These are the activations of a small network on made-up records, seen along a few directions, one row for each record.
Here are examples, each followed by its value of one field, M.
Records without M are marked absent.
Other fields move the rows too, some of them a lot.
Random noise pushes rows far along 13 fixed directions. That doesn't count. These rows show it; they differ only by the noise:
[ -15  181  -23  145   50   51 -229  116    6   71  198  197 -169 -114
  -30   86  -69 -322  217  -29 -130   45   17  140   74  124  -52   64
  -13  169]
[  21   72  111 -282  194 -115   34  -39 -110   -3  274  -93   13 -196
   98   11  166  115 -205  105  242 -200  -64  182    2  -73    8  -78
  -31  -66]
[-251  215  105  226  -96   56  187 -202 -175 -398 -375   55 -253   26
 -275  133  185 -314   -5  132 -265  -40  286 -192  118 -225  196  219
  293 -309]
[ 160 -180  -26  159  -96  148 -252   78   54 -149   98  261 -147 -117
  163  -40  -88 -156  479   72 -338   90  215   26  -75 -146   49  143
 -159  125]
[ 268  163   19 -171  -79  -70  294  124  194    2   23 -352   50   65
 -189  -84   -1  524 -404   25   74  114 -120 -111  -26  116  -74 -169
  124  237]
[-111   45   42 -127    7  -66  -41 -152   91  142 -255  136  190  115
 -147   28    5 -102 -211 -147   16   29  -31   -3   76  292 -139 -249
   84 -117]
[  77  204  250 -257  140  -32   40   38 -176  -52  208 -530  -61   -2
  -79  107  246  307 -246  111  192 -174  -30  -99  -59 -122  110  144
   12  280]
[ 155  477   57 -101 -344   32   19  -14   28 -227  122  170  -37 -331
 -186 -258   36  344  -18   14 -311  110 -210  -32  292  176 -103   -9
  -98 -522]
[ 286  124 -131  -59 -115   39  385   88  143 -219  151 -155 -162 -278
    7 -234   30  659 -108  215  -36   53  -68 -165 -207 -288   74  -49
   -2 -102]
[ 197 -568  143   80  -79 -102  176  -65   19  -47   63  -37   69   30
  111   86  -22 -168 -135  -37  -59   44  326  158   23  -20  -29 -325
   99   63]
[-206   55   71 -138  172  -32 -169  -49  133    8 -141  -16   96  154
  -52   45  -59   80 -207 -111 -186   94   70  -59   -3  180 -237 -150
  -41 -107]
[-597  259 -222 -200  336  135  -41 -217  109  -44   40  200 -101  -43
   36 -183   74  140  223   95  125 -319 -117 -184 -226 -166  223  256
 -336 -105]
[ 124   25  335 -102 -359   39 -185  -82  -30 -336  177 -102  118  -61
 -107 -107   92  -92  112  -42 -428   12   52  139  555  298   54  224
  -52   57]
[   5  299 -121   83   62  112  -38   93  -30  -29  185  -51 -242 -331
  -10  -61   73   -2  156  111  -22    0 -101    5  -79  -80  125  207
   49  102]
[ 183  190  103  -43 -280   65 -162  161  -27 -165  -74  -51  -38  101
 -209 -212   35  -43  157    4 -148  198   35    8  263  253  145  332
 -140  213]

[ 283  104   75  437 -494  160   29 -105  -17 -112  -39  153 -108 -109
 -186  139  -84  -27  345  -89 -480  138   -6 -278   42  -62  -74   46
  160 -127] => m2
[ 410 -182 -123 -174  -24 -156  223  -83  237  -75    2  467  173 -190
  229  -49  -57   70  -14  234   93  -85  -55  292  -53 -221 -108 -300
  226  -71] => m11
[-107 -195   80   89  -69  -72  300   24 -226    2  -15  -23 -151  158
 -127  -43   71 -141 -155  -41  239  -26  280   13   65   -7  199  -37
 -207 -230] => m7
[-209 -163 -353  131  -60  -10  429 -131   81  348  122  229   15 -160
  -60 -327  -24 -264   50 -102  518 -142 -201  150   13  258  320 -118
 -123    0] => m2
[-518  -28 -100  178   99  275   50  -86  245 -417  376 -202 -208 -128
  135  -32  -47   36  381  114 -531 -299   99  -99  190 -239  247  490
  -74  259] => m15
[ 211  227 -418   55 -284  287 -152   45  107  281  -76  250   14 -417
   76 -349    2   82  534    6  111   42 -454 -116 -168   86  235  188
  -94  114] => m4
[-120  110 -254   86  365  -63  -52  153  138 -285 -505  -78  -70  -24
  110   -4  -24 -389 -184  258 -117  269   77  330   63  -81  -40  342
  630  131] => m14
[ 363  -92   76 -176  -77   -9 -275  190   40  128 -105  -56  172   76
  125  -84 -100  398  -48  -64  -89  263  -47  -87 -153   78 -270 -157
 -197  -67] => m5
[ 225  249   97  -88 -296   48  -37  -83 -204  -41  335 -209   81 -469
   -1 -187  207  146  139   10   77 -102 -413   97  224  123  162  274
   39  -27] => m9
[  51  340 -131  -77  122  -51 -100  125  -44 -117 -300  332  -91   70
   17   20   12  -97   97  250  108    8  -52   73  -63 -239   -2  230
  106  -95] => m5
[ 421  -66  186 -217 -232  135 -500  157 -108  171  288  -69  166  -68
  195  -98    6  305  389  -72  -61  -11 -179  -62    0   84  -32  120
 -460  188] => absent
[-113   16   94  -88  332 -230   59   45  -74   37   34   33  -38  139
    0  169    1 -238 -354   40  212  -26  141  244   23    2 -155 -158
   96  -53] => m6
[ 304  -53    0   25 -141   30  248 -299   45  230 -153 -192  195 -204
  -79  198  167   95 -103   -8  172 -149 -215 -186 -240  -86   56 -214
  507  285] => m10
[-285   -6  104  -77  184   -8 -162   18  -24    7   85 -115    6  163
  -26   92   34 -345  -75  -36  -10 -111   95  183  260  208   45  110
  -25  234] => m16
[-545  181  -16 -255  131   13  106 -128   10 -274   97   51  -28  149
 -102 -212  157 -244   26  161  146 -376    6  193  440   86  389  409
 -194   70] => m3
[ -79 -117  228 -356   89 -150   80   67 -232  143  352 -158   72  151
  -32 -101  160  -55 -237  -40  501 -258   38  289  272  241  197   27
 -405   99] => m7
[-235  123  153 -432  196  -98 -374 -217  379  182  443  151  494   73
  118   95 -149  -73  -87 -185 -153 -331 -410  393  512  568 -382 -153
  -44  286] => m14
[  22   78   30  -57   76   17    5 -140  192 -204   97 -117   75 -210
  105   40  -17  269  -69   76 -316  -23 -101  -31  -35 -111 -174   -8
  231  -14] => m6
[ 383 -234  112    0  -45   24  -12   90   72  245 -392 -515  199   75
  -51  226   54  107 -362  -89  -72  193   81 -121 -106  153 -151 -243
  458  397] => m13
[ -15  119  107  -39  159 -149   84   22  -33  -40  244  408 -140  193
   34  231 -131  136  -25   98   49 -192   87    9  -94 -299 -236 -213
 -201 -284] => m12
[ 209  347  -21  141  293   28 -178   73 -210   83 -146  250 -298 -198
  107  477   98 -171  190  280   78 -131   15 -103 -472 -592 -102   36
  383   44] => m11
[ 401  113   47   -5 -327   55   72   50   22  214  -43 -177  133 -153
 -121   32   34  237 -179  -64  -67   68 -217 -114   93  179 -127 -303
  208  -22] => m3
[ 271   54  146 -208 -212  -59 -182  -74 -156  260 -166  360  230   49
  -50   76   91  -93   43  -61  220 -121 -152   26   87  130  -77 -234
  -64 -178] => absent
[ 184  -10  -96 -170   47   -3  -12  227   60  -62  344  180 -150   69
  145 -197  -90  336  242  163  191  -53   20   44 -201 -223   95  114
 -482  176] => m16
[-488   81  -34  154   29  101  220  -20  -27  243  424 -144 -215  212
 -284  -91  -46  -20  100 -223  240 -211  -19 -182   35  262  278  146
 -482  249] => m13
[-451 -160  -70  -98  171  141 -244 -291  147  334  -85  131  221  -51
   74  -10    3 -161   95 -249  -88 -185  -44 -118  -48  264  -49 -201
 -177 -122] => m8
[ 207 -124 -114  112   -1  -54  390  281   99    1  -32 -316 -166  -50
  -60 -128  -45  197 -385   69   53  257  178   14  -71   -6    0 -205
  143   42] => m8
[ 196 -209  123 -114   10  -81 -202   78  128  121 -318  153  208  238
   71  210 -149  132 -208 -118 -215  166  184  -57  -88   41 -425 -421
   32 -185] => m15
[ 154  -74  113  202 -337  178 -186 -197  185  328 -166   29  241  344
 -199  292 -162   32  315 -315 -251  -22 -140 -453 -127  209 -138 -119
   69  511] => m10
[  42   69  -37  -95 -118   54 -127  -39  226  -81  236  120  115  -79
   48  -69  -65  -29  231    1 -154 -100 -185  161  232  174   17  133
   10  348] => m4
[-306 -132 -197 -113  224  -98   84 -129  136  -48   38  -44  155 -186
  134 -258   17 -240 -174    0  137    7 -100  391  182  233   73   83
  103  -37] => m9
[-232  -62    0  110  253 -198  128   -6 -110 -103 -124  168 -110  110
   32  106  -66 -268 -286   27   54   94  208  198   25  -96 -173 -136
  107 -475] => m12

Here are new rows. What is M for each?
[ 173  202  268  -24   38 -211   52  329 -289  -73  171 -158 -191  196
 -194  186   62 -197 -312   51  203   71  192  282  294   96  -38  106
   19  101] => m7
[  36   52  -20 -172   68 -144  134   75  123   41  -53  363   21  321
  -81  106  -66  -63  -60   77  244 -171   89  105   36  -60  -23 -113
  -65  162] => m15
[ 145  433  227  -28 -257   -1 -226 -155   30  -15  222  526   72   94
 -183  254  -91    6  311  -59 -274 -210 -204  -87  200   42 -265  -40
 -103  -72] => m9
[ 331   47  -98 -178  -45   -1 -191  362 -126  117  -26   64  -38 -157
  150 -264   13  234   71   68  212  195  -48  100 -104  -28    2   79
 -313 -194] => m15
[-166 -486 -196  240  133  -41  252   -6  230   84   89  -80  -20  130
   68 -141 -206 -164  -36 -131   74  180  192   85 -176  117   52 -116
  -41  301] => m6
[-313 -274   58   12 -129   79  -63 -197    0  -41 -124 -273  187  170
  -70 -275   23 -152   52 -229 -104  110   57  -42  221  367  194  256
 -218    1] => m12
[-239 -204   21    0  346 -112   95   -8  186  -62  241 -214    4  111
  136  104 -170  223 -290  -58 -117   33  124   24 -158  -51 -270 -196
  -27   39] => m9
[-346 -140  -75  -47  325   38 -280 -185  -72  207 -218 -201  182 -236
  224  -12  101 -246 -108 -129   24   47  -95   94  -98  141  -61    0
  160 -228] => m11
[ 255 -538  135   12  -94  -36  -93   93 -315   37 -366 -285   81   94
  190  -93   76  160 -109  -79  102  313  296 -160 -298 -166    4 -102
 -182 -378] => absent
[ 184 -302  -39  244    0  -52  200   49   58  -60 -202  171 -135  215
  -14  127  -90 -305   60  107    9  106  351   11 -187 -220   62  -69
  176  263] => m6
[ -95  153 -122  309   72  -17   74  -83 -109  174   77  251 -175 -380
  -23  212   27 -518    2  -24   36  -44  -46  190   21    9  -51 -185
  356 -208] => absent
[ -77   42   97  -30  -87  119  -83  -47  147  -89  199  -89   19   61
  -35   46  -56  268  160  -92 -297  -92    6 -200   38    8  -39   98
 -175  158] => m15
[ 131 -251 -142  413 -350   64  277  -24  260   28 -179  379  -43  417
 -183   81 -265 -311  357  -52 -121   37  171 -144    4   -9  124  -34
   70  449] => m5
[  10   18  -62 -147    3  -62 -195 -144   86  223  233  433  244  -77
  141  -28  -88 -152  242  -86  165 -190 -310  244   87  170 -106  -60
 -143   31] => m9
[ -14  145  -45  118 -165   -9  246   46   85 -256   52   84 -107  149
 -109  -85 -116  184   56   79 -142   16   -7  -94  115 -124   23  136
  -59 -101] => m5
[-475   77 -102  216  185   82  143  -88  -60   39  274 -334 -195  -41
  -69  -22   14  -82   37  -98   68  -85  -34 -103  -67   11  191  260
 -109  104] => m10
